M = [4 9 3 7 9 5 8 9 7 2]
The third entry from the right is 9
What is the entry just left of 8?
Answer: 5
What is the third smallest entry?
Answer: 4
